Each row below holds a small network's activations on one record, seen along a few directions.
Records have a field called Papo. Each example row is followed by its value.
The word absent means that the record has no Papo.
The largest differences between rows may come from other fields.
Strong random noise was added to every row along 23 fixed directions; ignore it. To show where, here is one row again and again, with new noise each time:
[ 331  315 -436  314  153   78  653  141    2   97 -709 -297   64   97
  158   26  241 -101 -145  -93   32   -3  258  224  401   61  111  -62
 -260  -54  247 -174  265   62  172]
[ -62  -50 -207   32 -114  324  388  595 -344    9  -67  -10  221  201
   64 -205   96 -136  -60   93  -50  150    7  256  -60   -6   21  -80
  178 -461 -438  -48  -80   90  -22]
[-290  464   41  394   -6  -17  167  189 -242  297 -252 -296 -417  221
   18  215  364 -340   43  -90 -228  137   13 -330  199  207 -259  189
  217   -3 -206  239  161    9  -83]
[ 215  330  -45  129 -156  296  111 -215 -200  -69   36  108  433  222
  246 -415 -464  130 -121   10   84 -525 -372  234 -178   39  117   13
  331  135 -202  212 -308  230 -266]
[ 188  195  141  129  103 -173  440  -59  252 -146 -387 -128 -103 -343
  157  366  -11   55  346 -302   43 -106  141  506  230  -71 -455 -632
 -523  -53 -123  410 -121 -258  212]
[-314 -207 -301 -232  220  488 -179  -72  136  -75   29  327 -219  359
  168  191  220  235  121  328  -61 -110  -88  327  132   74 -279 -308
   20  118 -392  200 -507  195 -116]
[-124 -486  401  178   83 -273 -248  127 -190  510  -99 -361 -292  -61
  280  459  130  -91   60 -401  286  188  144 -283 -271 -477  439  124
  346  463  715  -88   -4  152 -286]
[ 386   86  199 -131  -72   95  376  567  -51 -121 -365 -126    8   50
  277  299 -423  -81  286 -284  224  234  -86  672 -219 -387  571 -299
  123   47 -116   34   94 -158 -191]
[   7  326  215 -106  303  560  211  614 -209   60 -400   10  774  163
 -204   44 -269 -145 -219   60  206  -49   44  278 -150 -307  673 -183
  241   42  -10  285   72 -118 -251]
[-356  321    4 -159   -9   64 -387 -251   15  173 -194  140   49  360
 -450  292  122  227 -135 -109  -71 -548   -3 -193 -142  104   32 -294
  -39   40   32 -166 -191   21  182]
[  43   48 -574  301 -253  -36  178 -405 -494  122 -134   97 -302  471
 -117  770  417   17  273  133   62 -192   18 -348  -81 -186 -285    3
 -333  221  365 -372 -334 -394 -265]
[ 275 -312  500  -72  262  128  168  -77  -64 -299  358 -148 -277  -61
   92 -304  119  416  -54  156  339  -16  258  209  -60  238  205  174
  -71   83 -310   78  326   30 -390]
[-469  128  317  -91  567  -83 -284    8  393 -106 -194  -80 -207 -198
  -15  369  321  197   55  428  -92  233  352  -59  293   27 -494 -292
 -212  487  428  308  100  -97 -206]
[-289 -254  120 -106   94 -176 -232 -229 -216  -94   -1  183 -331 -232
   30 -260  -43  133  -10  -86  167   70  187  488  156 -478  126 -347
  -95  180  178   71 -226  417  317]
[-423  259  708 -205   16 -188 -154  192 -498 -150  337 -125 -242  127
  -36  -82  434  340  276  -93  -82  125  -98  -88  239   36 -230 -150
   79  138  185 -189  -87  405 -373]
[-502 -524 -244 -215  -97  -58 -533 -118 -144  211  -77  217  135  120
  -53 -163  188  -67 -375  316 -285 -123  258 -150 -345 -127  -52  207
  434 -331  259 -432 -297  225  590]
[ 204 -178   45  -79  396   47  208  178  449  335 -134  120 -573  -50
  595 -575  491 -171  376 -520 -148   11  314  -18  -35  364  536  467
  320  211  188   83 -110 -263 -405]
[  28 -108  355   31  369   40  163  -44 -234  -17   -7  119  -74 -123
 -195  439  200 -458  477 -252   54  349   70 -166  382 -257  126  -48
 -368   17  -92  190 -182 -379 -264]
[  46   42  247 -184  684  489   -1   37  138   37 -211  232 -104 -326
   40 -506 -117 -117 -540 -145  285 -186  117  562  260 -212  199 -144
 -182  351  389  394  -29  472 -210]
[ 144  407  291    6  240 -123  143  -16   88 -209 -460 -209   95  113
  -75  -13    8  479  119  -29  -96 -176  189  239  -75  173  -26 -203
  116  131 -139  200   47  -54 -170]
[ 246 -359  113   53  -71  -74 -340   12  151  -46  -54   15  365 -126
   21   69  -99  289  355  -77  501  165  418  150  196 -385  364 -451
 -129   54    2 -543  -19  114  -96]
[ 191  234  189 -437  121  -45 -244 -566  243 -166   -7  240 -244  292
  161 -270 -118  320 -347 -200 -642 -835 -143  138 -156  814 -121  400
   34    2 -459  -69  252   85  120]
[  32  461   16  -97  136  142  282 -104   -8   47 -289  106 -468   94
 -432  335   53  163 -222   64  219 -310   -6  108 -508  103  295  -21
   -8   90   10  682  -65 -496  106]
[ 507  277 -175   84  -23  330  477  134 -270   68  -89  177  319  -32
 -245  -69  435  190   86 -303  158 -307  -72   15  141  264 -340  -49
 -157 -524 -281  225 -475   24 -140]
[ 143 -293 -241  260   26  512   30 -594   67  114  228 -117 -355   88
   59   93  159 -283  307 -153  541 -373  -94  -58    8 -122  137  295
  148  188   47  169 -428   14   56]

[ 157  291   89  176 -699  251 -110 -303   28  372  472  535  -77  241
  414 -225 -151 -622  247 -245   13 -500 -183 -307  119  378  167  106
 -146 -368 -768 -337  -37 -443    5] -> e10
[ -96 -333  129 -286  255  300  294  228 -592 -319  -60  188   57  486
  275 -380  315 -296  297  190 -467  122  318  340   47 -173  135  261
  -38  -64  -34 -687    5 -210 -462] -> e10
[ -52  345  124  177  458  -12  218   60 -133 -129 -156 -138  291   -6
  103 -407   50  394  -72 -110 -203 -208  402  292  395  169  179  -71
 -215  507 -298  463  664   20 -279] -> e4
[ 193  -72  134 -136  176 -160  -69 -113  -76  201 -350  314 -254   45
  100  229  187 -283   87 -206  -58  268  273   24  243 -191  644  171
   -5    4   62  -96   31 -191  194] -> e2
[ -99  -93  351 -254  -58  296 -153 -141   40 -204  257   95  209   -4
    3  -61 -138 -175  114  315  187  -70 -166   69 -118 -123   38   47
  181 -197   52  -98 -266 -114  158] -> e8
[  35 -421 -512  424  -67  220  382 -263   13  163  105 -540 -102 -125
  -29  426  219 -522  188 -203  432  -89   79 -137  102 -235  273  371
  -86   -1  178  235  167 -199  673] -> e2
[ -36 -338 -502  159 -160  415 -369  307  347   61  122 -226 -187  328
  272  201  -41   99 -136  372  162  -97  206   51 -421   11 -412   40
  253  383  -12 -458  317   65 -560] -> e5
[-134  344 -241   75  -45  194  262 -214  254 -395 -220 -208 -466  586
   -9   89 -293 -410  228   97 -365 -322 -159  204 -151  187 -462 -153
 -298  158 -210 -613  142 -372 -328] -> e9
[ 113   65  252 -238   64 -226 -140  191 -261   34 -234  228 -172  114
   17   22   68   26 -261  -75 -304  216  247  126   38   74  382  168
   61 -115 -336 -158  401   39  107] -> e5
[-166  449  -32  -52 -291  -82  123  244 -264  198  -38  289 -231   82
  181  185  137  187 -267   35   71  116 -104  284  444   40   88 -482
 -332 -136 -263  136  158  251  347] -> e8
[-161  630 -135  246  -67  -94  293  -41   18 -137 -303   81  379   74
  -42 -514   75    3  368  -10 -216 -127  162   83  408  158 -145 -453
 -195 -173 -240  -82 -181 -175   78] -> e3
[ -55 -134 -101   24  -25  309 -283 -136 -209 -355   69 -133  -43   93
 -286 -105   87  185  -81  338  -55 -261  253  239 -152  -16 -742  250
  208  -70 -344  -30  141  209   32] -> e6
[-337  409   50  342  290  444  449 -178   53   21  -76 -466  252  429
  -50 -275  317 -200  280   -8  241 -354   57 -263  342   54  326 -167
 -142  417  506 -352  -45  -99 -328] -> absent
[-123  -13   60  243 -476  199 -181   24 -104  377  226  222  151 -119
  245  -68 -225 -818 -276  313  182  129 -129 -376    8 -149  -49  238
  262 -371  -12 -131  -79  -39  249] -> e1
[ -52  113   60 -156  -36 -381 -209 -639 -161 -217   60 -120  -32  330
 -487  305  -16  651  -84  -50    2 -417 -135 -223 -251   76  148 -143
 -199  262  229 -287  -34   59  102] -> e7
[ 251  272 -130  179 -122  394  605  267    2   77 -428 -115  524   -7
  463 -227  289 -108  122  182  301   -8  233  419  490  -37  278 -123
  157 -371  -39   90  -84   95  553] -> e1
[  69   56 -576  550 -634 -287 -107 -643   21   61  383   24 -251   61
  200    6    3   52  352  277  249   -9   12 -436   80  122  -89  232
   57  169 -159  -39  -24 -244  174] -> e6
[ -46  396  426  100   84 -111 -365   23 -185  127 -159  -93  295   35
 -291   48  326   22  240 -226 -316 -169  209 -471  101  235 -294  323
  375  -76 -168   77   63  -45 -173] -> e3
[-292 -450  -60  331  349   16 -121 -417 -258  299  -42  -39  162  218
 -221 -505  573   23  114 -208  -81 -257  384 -566  295  -34  -80   36
 -188   91  261 -593 -401  217 -451] -> absent
[-170 -314 -307   -5   83   83  -38  -34 -216   28  293  -32  326    2
 -569 -232   27 -322 -175  -20 -134    5 -218 -544 -435    3    3  500
  312 -310   99   32 -353  -25   68] -> e7
[ 236  190  -34  216 -565 -364 -156  329 -540  459 -199  214 -291 -102
  316 -194  -85  -52 -212 -356  185  275  -66   74  -57 -451   74  -70
  299  -62  396 -406 -145  558 -158] -> e4
[ -97  608 -114   85   52 -235  538  124 -119  -50  -14 -111   15 -390
 -318 -217  205 -252    6   50  110  341   -4 -239  335   40  413  221
 -220  -29  548  449  281 -340  488] -> e9

Here are new rows. What is Papo for each?
[ 337  473 -201 -113 -272 -251 -279   72  356 -128 -190  266  224 -362
  189 -475 -341  167   14   49   -3  112  -72  215  -10 -114 -213 -146
  310   12  479 -144 -295  244  109] -> e5
[-248  253 -385 -295  604  189  144 -691  239 -305 -290  -20  264  372
 -239 -396 -182  -68 -219  164 -527 -489 -261  -21  312  324  478  334
 -195  393  317  -32  103    5  293] -> absent
[ 307   32  318 -110  -36 -285  153    2   71   -3  342  170 -212 -660
   40 -737 -209 -538 -325 -333   87  105   19  -79  -63   39  193  433
 -210 -221  557 -206  282 -120   81] -> e8
[ 314  498 -205  435  -57  -29  155  -66 -308 -114 -341  -30 -346  -93
  -84 -433  217 -341   -1   16 -240   32  429   76  211   98 -664  469
  128 -151 -176  -66  264  -23 -120] -> e3
[-260   64  -63 -288   64  168  116  -55 -284 -454  199  -71 -271 -105
 -369  -52   36 -202  -60  296  -23  -68   70  344 -129 -234  -21  320
 -129   84  404   87  314 -226  459] -> absent
[  -6 -227 -201   52   52  -29  146   59  503  -20  -86 -230 -208  -40
  453  348 -418 -250 -150  -58   17   43    3  413   84  -91   41 -397
 -400  288  -45  -92  445  -44  172] -> e5
[ 145   98    6 -196   39 -162  201 -225  146 -217 -580   44 -466  368
  199 -196  133  181  159  144 -175 -167  498  469 -128   95  431  -65
  -21  -18   24 -582  196 -346  255] -> e3
[-549  369  220 -328 -117   48 -626  234  323   18 -156  -49 -144   72
  116  -29  -88 -365  273  113 -143  513 -268   66  423  -93  293    2
  733 -130  -62 -118  -91  551  687] -> e4
[  10 -158 -330  154  237   46 -249   87  783   61 -141 -194 -210 -157
  100 -273 -316  198 -181  -32  291  -71  334  261 -294  -74  142 -246
   98  559  184   82  250   87 -237] -> e7
[ 135   10   36  -59  315  -94  392  527  204 -189 -101 -594   -8 -223
 -225  -92   67  126  262 -373   63  563 -181   73  152  113  231   50
  191 -147  -67  296  165  285   45] -> e4
[ 109 -283   75  169  196  292  176  316 -322  275  370  -90   60 -469
  183 -272  308 -201 -379 -213  162   24  -18   -2  129   -4 -308  423
  177  -73   25  718   34  425  -51] -> e5
